These are the activations of a small neural network, seen along a few directions. Each row is one input.
Each table varies a few parts of the input and shows all the possible inputs, shuffled.
A made-up example of a description, with smaller parts first: one of 2 separate values, together with either a single point or one of 9 places around a ring or (one of 4 places along a line, together with one of 8 places around a ring).
Shared parts are said once, and a part with two or three values counts as separate values.
In the rows, zero is written as 128.

Other details of the inputs shift rows strongly along two fixed directions, in all tables alike. That doesn't count.
These rows show it; all are for the same input, with only those details redrawn:
[131 132 125 119 124 136 138 138 121 130 133 130]
[126 123 130 105 132 139 146 148 120 128 130 126]
[125 115 127 116 125 136 135 119 118 135 109 139]
[131 132 121 131 116 132 128 115 121 135 120 139]
[119 108 136  90 141 143 154 154 117 128 122 125]
[134 139 123 125 120 134 135 136 122 130 137 130]

Rows:
r1: [125 118 143 105 144 137 147 157 113 120 139 128]
r2: [169 227 104 175  91 125 120 176 140 118 228 106]
r3: [125 128 130 146 117 119 117 125 131 136 138 107]
r4: [127 114 130 119 145 131 104 119 134 125 106 124]
r5: [133 126 126 141 133 125 121 135 132 125 138 104]
r6: [125 146 116 155 111 117 110 108 151 127 124 137]
r7: [135 141 132 162 126 106 113 102 139 130 129 136]
r8: [138 123 120 151 121 114 114  84 127 147 103 146]
r9: [121 116 142  98 153 124 151 168 140 126 134 105]
r10: [119 125 126 155 122 115 107  88 140 126 106 151]
r11: [111 125 128 106 133 140 143 150 132 117 129 122]
r12: [108 116 139 104 145 137 144 152 124 111 130 127]
r13: [124 113 129 148 112 118 104  76 132 131 118 140]
r14: [134 122 116 154 124 116  93  85 132 129  96 130]
r15: [131 116 143 118 153 122 139 143 121 128 136 127]
What is each input in this table made of? -> either a single point or one of 4 places along a line or (one of 2 separate values, together with one of 5 places around a ring)
Which other rows does r10 become when the choice among 2 separate values takes its other values? List them by row number. -> r6

Rows:
r16: [127 104 121 136 115 128 122  75 115 149  86 149]
r17: [126 115 117 134 112 132 129  82 118 138  92 161]
r18: [147 183 117 124 116 137 147 187 130 114 203 104]
r19: [ 98  53 163  47 186 141 159 177 131 117 110  95]
r20: [121 138 125 124 112 138 133 127 124 126 123 149]
r21: [121 123 118 140 130 128 111 104 130 126  94 139]
r22: [127 137 116 144 119 133 108 123 132 123 129 119]
r23: [133 130 130 144 138 110 112 112 146 125 126 131]
r24: [137 134 126 136 130 124 107 135 137 120 145 105]
r25: [124 146 125 124 113 141 131 126 126 127 133 145]
r26: [129 108 128 138 138 116 104  85 132 131  86 141]
r27: [128 163 128 138 122 126 132 174 146 110 180  91]
r28: [137 149 116 129 111 133 137 139 123 122 148 132]
r29: [142 132 128 139 121 125 119 110 115 147 122 130]
r30: [130 170 128 139 131 122 137 177 148 108 176 101]
r31: [101  51 153  38 173 151 182 179 106 128  94 111]
r32: [134 109 128 139 121 122 116  85 109 151  89 147]
r33: [141 137 121 136 120 131 136 130 123 137 137 128]
r34: [119 128 131 137 125 116 117 129 145 126 139 117]
r35: [144 135 127 143 123 124 123 116 117 144 125 133]
r36: [132 126 143 147 139 116 129 126 118 120 152 132]
r37: [117 126 132 134 137 112 124 125 145 126 124 131]
r38: [127 147 123 135 111 138 129 121 128 128 129 153]
What is each input in this table made of? -> either a single point or (one of 2 separate values, together with one of 5 places around a ring) or (one of 3 separate values, together with one of 4 places along a line)
Which other rows does r28 become when the choice among 3 separate values takes its other values? List them by row number. -> r17, r18
Which other rows does r22 become when the choice among 2 separate values takes its other values? List them by row number. -> r21
Which other rows does r30 become when the choice among 2 separate values takes its other values? List them by row number. -> r27
